Read these off the row that follows.
1) What is the 1st entry from the right?
2) What is the third entry from the left?
3) What is the maximum?
4) What is the second entry from the left?
142,119,123,140,152,134,116,121,132,119,143,135,129
1) 129
2) 123
3) 152
4) 119

m =
[[131 123 143 128 138 130 152 130 132 141 108 137]
 [130 127 133 121 133 133 147 134 127 145 119 133]
 [129 127 137 127 131 129 149 132 131 126 112 142]
 [124 127 138 127 145 142 142 139 128 123 126 135]
 [130 120 139 130 135 132 149 134 129 140 107 139]
 [121 119 135 120 118 148 134 137 119 138 124 145]
 [117 128 133 127 133 145 138 146 124 134 129 136]
 [134 125 137 124 129 136 154 136 130 138 116 133]
 [130 118 134 126 131 130 148 128 130 129 111 141]
 [122 126 139 123 145 143 142 131 121 131 127 141]
 [134 121 136 129 137 133 152 134 125 137 111 135]
 [115 132 141 123 123 147 138 150 117 136 127 136]
 [131 124 140 127 139 129 151 132 125 137 110 132]
 [117 131 131 127 133 143 138 147 125 131 126 144]
 [125 131 138 118 141 143 140 137 126 127 127 137]]
Rows and columns are numbered from 0.
The top entry of the column that holds the largest entry is 152
The entry directly above the largest entry: 138
The entry in row 0 and column 1: 123
The top-right entry is 137
The entry in the bottom-right corner: 137
Which number is the bottom entry of the column that holds the largest entry?
Answer: 140
The entry in row 0 and column 0 is 131
The entry just right of the smallest entry -> 139
Which number is the entry at row 1, column 2?
Answer: 133
The smallest entry -> 107
Which number is the bottom entry of the column that holds the smallest entry?
Answer: 127
The entry in row 2 and column 0 is 129
The entry at row 1, column 0 -> 130
The entry directly below 107: 124
The entry in row 1 and column 1 is 127
Which number is the entry in row 0 and column 2?
Answer: 143
The largest entry is 154
Which number is the entry directly above 116?
Answer: 129
The entry directly above the smallest entry is 126
The entry just left of the smallest entry is 140
The entry at row 2, column 1: 127
The bottom-left entry -> 125
The entry just left of 112 -> 126

121,152,122,105,133,103,153,133,122,122,133,134,134,152,133,104
112,110,112,145,141,146,110,141,112,112,141,141,141,111,141,146
113,107,113,148,140,149,107,139,114,113,141,140,140,108,140,149
Rows and columns are numbered from 0.
The top-left entry is 121
Find the entry in row 0 and column 1.
152
The entry in the bottom-right corner: 149
Find the entry in the top-right corner.
104
The bottom entry of the column that holds the smallest entry -> 149
Find the bottom-left entry.
113
Find the entry in row 0 and column 2.
122
Find the entry directly below the largest entry.
110

[127 125 123 114 116 125 115 151 123 116 126 113]
Give the entry just right of 151.
A: 123
Give the entry just left of 126.
A: 116

M =
[[148 139 123 127]
 [122 108 151 127]
 [119 142 105 124]
 [152 116 118 144]
 [134 120 136 123]]
Give the bottom-left entry.
134
Give the 1st entry in reading order.
148
Give the largest entry in the last column.
144
The largest entry in the last row -> 136
Give the entry just right of the largest entry.
116
The bottom-right entry: 123
The fifth entry, reading row by row is 122
Give the first entry of the smallest entry's row.
119

Questions about the table below.
1) Find the last entry, reading row by row.
2) Find the top-right entry.
3) Find the smallest entry in the last column.
4) Find the entry just left of the smallest entry.
5) Find the second entry on the main diagonal.
6) Find the entry just left of 135.
7) Find the 2nd entry, reading row by row.
8) Find the 4th-last entry, reading row by row.
[[143 135 112 133 126 132]
 [151 125 139 151 103 107]
 [142 138 113 131 129 126]
 [150 130 104 154 119 138]
 [143 137 111 132 129 132]
 [144 138 114 129 126 131]
 [150 130 142 146 108 110]
 [141 131 146 146 105 109]
 [150 131 105 152 119 141]
 [145 141 109 131 129 129]
 [143 141 111 131 130 130]
 [141 134 114 123 131 125]]
1) 125
2) 132
3) 107
4) 151
5) 125
6) 143
7) 135
8) 114

B =
[[127 144 138 107 146 110 139]
 [147 123 113 121 125 132 114]
 [125 142 138 109 144 112 138]
 [146 123 114 122 125 131 114]
 [146 123 113 122 125 131 114]
 [124 145 140 105 147 109 141]
 [148 120 112 126 122 135 112]
 [125 142 138 109 144 112 138]
 [148 120 112 126 122 135 112]
 [148 120 112 126 122 135 113]
 [146 123 114 122 125 131 115]
 [148 120 111 126 122 135 112]
 [125 142 137 109 144 112 138]
 [148 120 111 126 122 135 112]
 [127 144 138 107 146 110 138]]
Give the third entry on the diagonal from the top-right corner.
144
The entry just left of the centre entry -> 138
The entry in the bottom-left corner -> 127
The 2nd entry on the main diagonal is 123
Give the largest entry in the last column.
141
Give the entry directly above the smallest entry.
122
The top-left entry: 127
Give the smallest entry in the first row.
107
The entry in the bottom-right corner is 138
Give the second entry from the end, reading row by row.
110
Give the first entry on the diagonal from the top-right corner.
139
Give the 2nd entry, reading row by row.
144
Give the bottom entry of the column that holds the smallest entry.
107
Give the entry directly below the smallest entry.
126
The centre entry -> 109
Give the largest entry in the last row.
146
Give the entry directly below 141.
112
The entry just right of the smallest entry is 147
Give the smallest entry in the first column.
124
Give the fifth-last entry, reading row by row.
138
The 3rd entry in reading order: 138
Give the second entry on the diagonal from the top-right corner.
132
Give the smallest entry.
105

[[122, 124, 129, 131, 129, 125, 137, 125, 126, 127],
 [134, 118, 129, 131, 117, 138, 126, 149, 133, 133],
 [139, 124, 129, 121, 135, 128, 124, 129, 137, 138],
 [124, 144, 129, 121, 139, 130, 142, 146, 126, 138],
 [127, 117, 129, 123, 137, 121, 114, 134, 125, 113],
 [131, 125, 129, 122, 127, 132, 127, 128, 131, 124],
 [123, 117, 129, 126, 122, 117, 126, 124, 112, 151]]
Counting starts at 0.
The entry in row 2 and column 0 -> 139
The top-left entry -> 122
Find the entry in the bottom-left corner.
123
The entry at row 0, column 1: 124
The minimum -> 112
The entry just left of 132: 127
Find the entry just right of 135.
128
The entry in row 1 and column 1 -> 118
Find the entry just right of the smallest entry.
151
Find the entry at row 1, column 0.
134
The entry at row 0, column 2 -> 129
The entry directly above the largest entry -> 124
Find the entry just right of 114.
134
The entry in row 2 and column 1 -> 124
Find the entry in the top-right corner.
127
The entry in row 2 and column 2: 129
Find the entry directly below 114.
127
Find the entry just left of 114.
121

x =
[[115 126 136 132 125 120 131 127 125 132]
 [114 130 132 131 125 122 131 123 129 127]
 [114 118 138 122 120 124 127 130 118 134]
 [106 127 139 131 119 120 129 124 126 132]]
Give the 2nd largest entry.
A: 138
The smallest entry in the first row is 115
Give the smallest entry in the last row.
A: 106
Give the first entry on the diagonal from the top-right corner.
A: 132
Give the 5th-last entry, reading row by row.
A: 120
The 4th entry in reading order is 132
The 2nd entry from the end, reading row by row: 126
Give the entry just left of the largest entry.
A: 127
Give the largest entry in the last row.
A: 139
Give the entry just right of 115.
A: 126
The last entry, reading row by row is 132
Give the largest entry in the last column.
A: 134
Give the smallest entry in the last column.
A: 127
Give the second entry on the diagonal from the top-right corner.
A: 129

Read these off the row that follows.
1) Read off the 1st entry from the right.
2) Read off the third entry from the right.
3) Read off the fifth entry from the end.
4) Read off the 1st entry from the left.
5) Read off the third entry from the left.
6) Read off the 2nd entry from the left.
array([157, 154, 104, 103, 126, 154, 126, 155, 104, 128, 105, 126, 105,
       103])
1) 103
2) 126
3) 128
4) 157
5) 104
6) 154
